Each row below holds a small network's activations on one input, seen along a few directions.
Each table varies a few parts of the input and shows all the possible inputs, shuffled.
Descriptions start from the smaller parts, as in this example, which fits no table here: one of 8 places around a ring, together with either a single point or one of 11 places along a line or (one of 3 separate values, together with one of 4 places along a line).
Shared parts are said once, and a part with two or three values counts as separate values.

Other details of the inputs vary at random and push rows far along two fixed directions, the same in every table; ignore that.

Table:
r1: [-22  11   2  40  23  14   4  27  -6 -35 -22  -5  15]
r2: [ 44   1 -29 -59   8 -41   3  12  11  43  13  71 -32]
r3: [ -2  -7   3  -1 -13  10 -15 -28  -4  38  13 -13  12]
r4: [-17 -10   9 -16 -24  -9 -13 -12  26  10   9 -12  20]
r5: [-23   4  -7 -20 -26   4 -18 -10 -21   2  -5 -13   3]
r6: [-26   2   4 -23 -22   2 -25  -3 -16   1  -5  -7  11]
r7: [-14 -24  19 -21 -30   7 -11   3 -15  -6   2  -3  16]
r8: [-11 -18  10 -27 -22   1 -15   3 -18 -11   6 -11  22]
r9: [ 19  23  -9  90  73  21  18   4  16 -31 -11  23  -7]
r10: [-23 -17  -8 -20 -12  13 -10 -34  -2  36   3 -33  30]
r11: [-16  -6  -5 -11 -28  -4  -4 -20  19  13  12 -20   6]
r12: [  9  15 -11  73  85  15  26  14  30 -41 -32  34  12]
r13: [ 37  30 -26   6  32 -35  10  36  -7 -21 -10  74 -52]
r14: [ 54  12 -22  30  30 -52  23  13  24  -1   3  59 -54]
r15: [-15 -22  15 -20 -31  11  -8   2 -17  -4   4  -5  10]
r16: [  8 -13  26 -18 -18   8  -2 -15 -10  16  -6 -35  -6]
r17: [  0  -9  32 -35 -14  12  -9   1   2   3  -5 -23  10]
r18: [ 17  25  13  31  31  -1  25   1  -4 -26  -8 -10  -5]
r19: [ -9  -1  -7 -13 -27  12 -12  -7  16  19  11 -17  14]
r20: [  1  -9  -4   0 -26   1 -13 -19   8  29   7 -25   9]
r21: [ 33  -2 -20 -52   1 -51   0  20  19  34  25  64 -46]
r22: [ 36   0 -30 -49  -4 -49   7  12  14  35  26  58 -53]
r23: [ -3  13  16 -29 -20   4   9 -15 -10   4   6 -29   9]
r24: [-30 -13   5 -11 -38   2 -16  -7 -31  21  -4 -41  21]
r25: [ -3  -4  23 -32 -18  18  -1  -2  -2   6  -1 -27  -1]
r26: [ -9   1  -3 -12 -15  20 -13 -22   3  28  16  -9  13]
r27: [-20  -5   0 -13 -27  -3  -5 -14  21  13  13 -16   9]
r28: [ -4  25  25  30  30  16  21   4   4 -36 -14 -16  16]
r29: [-24   0   7 -25 -21  -2 -27  -2 -14  -1  -8  -4  17]
r30: [ -8  14  20 -31 -19   5   8  -9  -9   4   6 -25  12]
r31: [  2   8  -9  56  23  18   4  -3  20 -16  -6 -17   9]
r32: [  1  -5  19 -30 -19  18   0  -8  -4   6  -2 -31  -5]
r33: [-19  -8   5 -14 -25  -6 -11 -12  24  12  12 -14  14]
r34: [-10 -14  -4 -22 -26   7  -6  -5 -24  -7   9 -19   7]
r35: [-12  -1   7 -16 -11  18 -20 -14   7  27  15  -3  21]
r36: [ 64  18   0 -50  -9 -57  18   8 -15  30  15  43 -50]
r37: [-25 -16  12  12 -16  26   3   0 -16 -21  -4 -17  14]
r38: [-22 -10   4   7  -8  21  -2   1 -18 -27  -1 -25  20]
r39: [-11  15  -8  31  20   5  11  30  -9 -28 -17   9  -1]
r40: [ 52  22 -21  -6  32 -52  13  61  -2 -14  -7  88 -48]
r41: [  4  12 -13  88  76   2  28  10  25 -40 -14  15 -16]
r42: [ 21   5  -6  87  59   3  26  18 -12 -61 -23  14 -15]
r43: [-33  -5   2 -17 -32   6 -27 -20 -29  11  -2 -36  16]
r44: [-10  -3  32  -5   1  29  -1   0   4 -12 -11 -34  12]
r45: [ -5  10  -2  47  23  23   2   7  30 -22 -10  -7  17]
r46: [ -2  23  29  28  31  12  18   5   6 -38 -16 -13  22]
r47: [ 10  14 -16  42  20  14  10   5  25 -17  -6   2  -3]
r48: [ -6 -18   0 -15 -23   0 -11  -7 -29  -2  11 -24   7]
r49: [-17  -3   0  -8 -24  -6 -20 -16 -28  13  -7 -17   2]
r50: [ -8 -17 -10 -11  -5   2  -3 -31  -2  37  -3 -16  17]
r51: [-13 -16   6 -25 -23   5 -13   3 -20  -9   8 -13  16]
r52: [ 37  11 -30 -54 -19 -48   2  36 -19  24  11  56 -48]
r53: [ 21   6  17  29  31  13  16   7   2 -24 -16 -13 -19]
r54: [ 54 -16 -10 -39 -25 -48   6  17 -27  24  15  59 -57]
r55: [-17 -20  11  19 -15  19   0  -7 -23 -15  -3 -26  10]
r56: [-18   1  13  14   9  28 -16 -13  13   6   2  -8  35]
r57: [-18 -19  -1  -5 -12  -8  -7 -24   4  30  10 -21   3]
r58: [-13 -20   5 -16 -35  13  -2  -5 -22  -3   4 -12   2]
r59: [-22  -2   5  40  38  10   5   3  28 -23  -8  -1  17]
r60: [-11   4 -17  38  40  25  17 -14  15 -12 -18  -4  16]
r61: [ 42   4 -35 -58   4 -39   8  10   9  44  14  68 -36]
r62: [-20  -6   1  25  -7   2  -2 -22  18   0   5 -33  13]
r63: [ 49  14 -22 -46  -2 -31  -3  14   7  42  28  72 -42]
r64: [ -7  -5   3 -16 -23   5 -20  -4  21  16   7 -12  24]
r65: [-15   9  -5  48  22   9   6  17 -17 -27 -18 -16   7]
r66: [ -3  16 -12  80  74  10  31  18  32 -45 -16  24 -13]
Each input here is: one of 6 places along a line, together with either one of 2 separate values or one of 4 places along a line or one of 5 places around a ring.
- The inputs of r29 and r5 match in every part but the place on the line of 6. If r56 is changed in the same way as r29 into r5, which row does it become? => r26
- The inputs of r14 and r27 match in every part but the place on the line of 6. If r16 is changed in the same way as r14 into r27, which row does it become? => r25
- Change only the choice among 2 separate values in r16. List by row number the other rows that result. => r36
- Which other rows agree with r2 in the place on the line of 6? List them by row number. => r1, r6, r15, r21, r28, r33, r35, r44, r45, r51
- Change only the place on the ring of 5 in r64. List by row number the other rows that result. => r4, r12, r56, r59

Table:
r67: [ 8  2  8 -7 -6  0  1  3 -4 -4  1 -6 -7]
r68: [ 5 -7 -4  3 -5 -4 -4 -3  8  6  5  0 -1]
r69: [ -4   0   5 -14   4   0  -3   6   5   0  -2   8   6]
r70: [ -2  -6 -10  -1  -4   1  -5   1   5   5   4   5   0]
r71: [-1  3  5 -8 -4  3 -6  8 -9 -2 -1  7  2]
r72: [-29  -1  15  45  13  32   7 -14  -2 -27 -17 -47  23]
r73: [ 43  26 -21  73  82 -16  32  35   7 -46 -20  68 -41]
r74: [ 4  4 -3 -5  4  1  3 -4  5 14  2  0  3]
r75: [-2 -2 -2 -7 -9 -1 -4  9 -7 -8  1  3 -1]
r76: [ -3  -1   1  -6 -10   1  -3   9  -5  -7   3   6  -1]
r77: [  0   3   2  -9  -3   1  -7   7 -11  -3  -3   4   1]
r78: [  7   4   5 -11  -2   2   1   3  -9  -2  -1  -1   1]
r79: [ 4  7  0 -4  0 -3  1 -9 13  9  5 -3 -3]
r80: [ 5 -4  2 -1 -1 -3  4 -7 -5  5  5 -5 -8]
r81: [-4  8 -6 -5  3 -2 -7 -4  7 10  2  7  5]
r82: [-1 -4 -5 -2  1  2 -6 -4 -4  9 -1  8  1]
r83: [ 7  3 11 -7 -7  2  2  3 -3 -3  3 -3 -6]
r84: [ 3 10 -3 -7  4  0  1 -8  8 11  3  1  4]
r85: [ 0 -2 -6 -3  2  2 -8 -1  0 10  1  6  3]
r86: [ 8 -3  0 -1 -1  2  0 -6  7  9  4 -4 -5]
r87: [  5  -2  -1  -4   3  -1   4  -7 -10   6   2   0  -1]
r88: [ 0  4 -3  0 -4 -8 -3 -6 14  6  6  1  1]
r89: [ 8 -1 -3 -5  3  4  0 -5  1 11  2  1  2]
r90: [ 6 -2 -1 -4  2  3  2 -8 -3 10  0  2  0]
r91: [-4  2 -6 -3  3 -1 -5  0  4 13  1  6  4]
r92: [  4  -2   4  -3 -10  -5  -2   6  -3  -6   2  -2  -3]
r93: [ -3   3  -1  -6  -2  -4  -5   5 -13   0  -5   3  -1]
r94: [ 5  2  5 -5 -5 -4  3  1 -7 -1 -2 -7 -9]
r95: [ -7  -4   1 -12  -2  -2  -1   7  10  -5   2   7   4]
r96: [  1  -2   1  -1 -10 -10   0   4  -5  -3  -1  -4  -5]
r97: [ 1 -8 -2  3 -6 -9  0 -4 -4  2  6 -1 -4]
r98: [ -4   1  -4  -5  -1  -4  -4   2 -13   3  -4   3  -1]
r99: [-36  -5  21  41  13  31   3  -8  17 -32 -14 -40  36]
r100: [  4  -1   8  -3 -12  -3  -1   6  -1  -6   4   1  -2]
r101: [  0  -4  -1   0  -9 -10   1   1  -5  -1   0  -3  -5]
r102: [ -6  -2 -10  -1  -3  -2  -3   2   9   8   5   5   1]
r103: [-6 -4 -8 -3 -7 -6 -1  4 -9 -2 -1  2 -4]
r104: [  3   1   9 -16   5   1   5   2   6   1  -1   2   5]
r105: [  4   2   0  -7   0  -2   4  -2 -12   3  -3  -3  -2]
r106: [  3  -1  11 -13   1  -1   5   1  12  -1   2  -2  -2]
r107: [-40   4   3  48  16  33  -1 -13  15 -25 -12 -34  35]
r108: [ 7 -5  2 -1 -2  1  2 -8  2  8  2 -2 -7]
r109: [ 3 -8 -2  3 -7 -5 -2 -5  3  5  3  2 -3]
r110: [ 4  2  0 -2  0 -1  2 -5 10 12  4 -4 -4]
r111: [  7   5   8 -10  -3   4   2   3  -8  -2   0   1   1]
r112: [ 1 -2 -3  2 -5 -7 -1 -2 12  9  6  0  0]
r113: [  4   4   2  -8  -1  -2   3   1 -12   1  -4  -3  -2]
r114: [-3 -8 -9  0 -5  0 -4 -2  0  4  2  7 -2]
r115: [-5 -2 -5 -4 -8 -5 -2  7 -9 -5 -2  2 -3]
r116: [-5 -7 -9  0 -4 -4 -1 -1 -7  1  5  4 -2]
- The inputs of r84 and r87 match in every part but one. If r81 is changed in the same way as r84 into r87, which row does it become? => r73
- The inputs of r108 and r72 match in every part but one. If r82 is changed in the same way as r108 into r72, which row does it become? => r98
- What is each input in this table made of? => one of 5 places around a ring, together with one of 10 places along a line
- Change only the place on the ring of 5 in r95. List by row number the other rows that result. => r69, r99, r104, r106

Table:
r117: [ 47 -15   9 -87 -50 -40  -2  -6   9  47  40  23 -37]
r118: [ 46  12 -18   1  17 -40  14  34 -26 -12   3  56 -59]
r119: [-13   4  22 -62 -43   3 -13 -39   6  46  16 -46  16]
r120: [  2  17  19  64  57  44  25 -19  13 -23 -21 -34  27]
r121: [-31   6 -38  67  32  25  -6  -7  37  -5  -2   8  25]
r122: [-12   0  -3  54  23  15  16   5 -17 -44 -24 -16   1]
r123: [-23 -21  11 -59 -63   2 -36  -5 -33  15   8 -29  19]
r124: [ 35   1 -56   3  33 -58  -3  13  36  35  15  95 -39]
r125: [  6   4  20  49  41  34  19  -9  22 -17 -18 -19   4]
r126: [-38 -17  11 -65 -56   5 -33   2 -31  19  10 -20  25]
r127: [-54 -14  26   2 -46  33 -21 -16 -34  -9  -8 -64  50]
r128: [-27   1   0  38  30  21  10  19 -11 -51 -24   2  19]
r129: [ 63  23  -3  -6  26 -44  29  27  29   0   6  43 -51]
- What is each input in this table made of? => either one of 2 separate values or one of 5 places around a ring or one of 6 places along a line
